Each row below holds a small network's activations on one input, seen along a few directions.
In each table, some parts of the input vary, and every possible input appears once, in random order.
A made-up example of a description, with smaller parts first: one of 8 places around a ring, together with either a single point or one of 11 places along a line or (one of 2 separate values, together with one of 6 places along a line).
Shared parts are said once, and a part with two or three values counts as separate values.
(in the rows, 128 means zero)

Other details of the inputs vary at random and push rows far along three fixed directions, the same in every table; ignore that.

Table:
R1: [129 110 147 131 179  84 157 122 143 136 161]
R2: [129 117 124 121 121 111 127 128 134 139 121]
R3: [168 202 190 129 154 149 122 131 157 112 155]
R4: [135  92 175 141 193  88 186 111 142 128 176]
R5: [157 162 166 128 174  81 148 123 166 130 155]
R6: [ 97 100  93 123 127 155 133 127  86 134 131]
R7: [ 76  34 112 134  94 180 137 112  79 137 123]
R8: [159 135 197 139 198  98 178 115 160 137 181]
R9: [128 149 102 127  85 138  89 134 131 121  92]
R10: [153 128 178 133 179 108 164 126 147 133 169]
R11: [113  72 152 135 151 157 155 123 105 142 158]
R12: [127 142 151 146 127 228 144 122  87 118 146]
R13: [105  69  78 116 118  69 134 135 125 154 104]
R14: [163 162 149 126 177  60 146 141 169 131 145]
R15: [173 213 138 120 124  77 107 137 180 110 108]
R16: [129 153  71 115  97  60  91 137 155 123  78]
R17: [125 129 133 127 198  95 170 126 124 128 172]
R18: [143 162 119 123 100 125 103 136 140 114 104]
R19: [126 116 193 150 123 221 145 103 107 124 157]
R20: [126 142 123 134  64 208  91 134 106 120  95]
R21: [119 132  91 114  97 123  94 141 125 131 100]
R22: [124 131  85 119 121  72 109 141 142 119 104]
R23: [143 128 167 143 176 106 158 119 147 123 161]
R24: [126 134 172 135 107 211 123 113 112 133 141]
R25: [121  94 132 142 206  98 192 121 113 128 175]
R26: [124 111  81 124 123  48 125 133 147 134  97]
R27: [103  93 103 128 119 108 127 119 122 130 117]
R28: [107  87 110 134  99 144 123 120 111 136 110]
R29: [101 119 105 126 102 206 119 127  78 132 124]
R30: [159 175 194 128 152 146 138 119 153 121 158]
R31: [106  77 115 123 121 131 132 128 109 139 129]
R32: [ 82  90  96 133 105 205 129 120  67 123 127]
R33: [134 140 145 140 187 125 169 122 122 116 167]
R34: [188 238 144 113 128  79 100 149 188 116 110]
R35: [139 156 131 132  99 160 101 135 130 115 110]
R36: [112 101  84 123 166  80 157 135 112 142 138]
R37: [139 149 135 129 179 114 158 129 125 128 160]
R38: [137 159 110 120  94 123  96 137 138 113  99]
R39: [107  96  96 121 116 111 116 130 121 140 116]
R40: [105  79 112 128 119 127 133 125 111 127 125]
R41: [128 142 110 115  89 141  94 138 126 129 101]
R42: [168 196 159 130 112 135 115 130 158 114 115]
R43: [112  88 167 139 118 204 140 110 100 145 147]
R44: [111 133  99 128 121 156 124 127  99 115 124]
R45: [174 207 194 126 138 147 122 124 163 117 147]
R46: [124 142 124 136  62 208  89 128 109 124  95]
R47: [137 190 104 121  67 149  66 135 140 109  83]
R48: [113 118 115 125  87 175  99 130 110 138 108]
R49: [106  80 126 133 103 161 132 118 104 131 122]
R50: [ 95  38  82 126 149  60 154 132 118 159 126]
R51: [103 106  66 120 112  68 107 134 133 127  97]
R52: [152 189 177 135 118 191 111 127 136 104 138]
R53: [135 135 105 112 133  56 122 136 155 135 114]
R54: [116 112  79 108 129  51 117 143 141 134 109]
R55: [120  68 205 155 159 219 176 105  96 146 187]
R56: [158 161 190 139 134 172 136 119 141 134 148]
R57: [ 97  67  76 120 135  56 138 133 123 130 117]
R58: [121 101  92 118 143  62 130 142 137 141 118]
R59: [163 239 108 115  66 136  53 148 159  98  74]
R60: [113  88 104 130 107 125 129 132 114 131 109]
Each input here is: one of 2 separate values, together with one of 5 places along a line, together with either a single point or one of 5 places around a ring.
The inputs of R54 and R57 match in every part but the choice among 2 separate values. If R24 is changed in the same way as R54 into R57, which row does it become?
Answer: R27
The inputs of R48 and R23 match in every part but the choice among 2 separate values. If R43 is changed in the same way as R48 into R23, which row does it become?
Answer: R16
List by row number the other rows that have the choice among 2 separate values and the place on the line of 5 in common with R4.
Answer: R19, R22, R40, R44, R47
Change only the place on the ring of 5 in R58. List by row number the other rows that result.
Answer: R2, R8, R10, R55
Change only the place on the line of 5 in R14. List by row number the other rows that result.
Answer: R3, R11, R21, R58
Change only the choice among 2 separate values in R45. List by row number the other rows that result.
Answer: R4
Change only the choice among 2 separate values in R53. List by row number the other rows that result.
Answer: R49
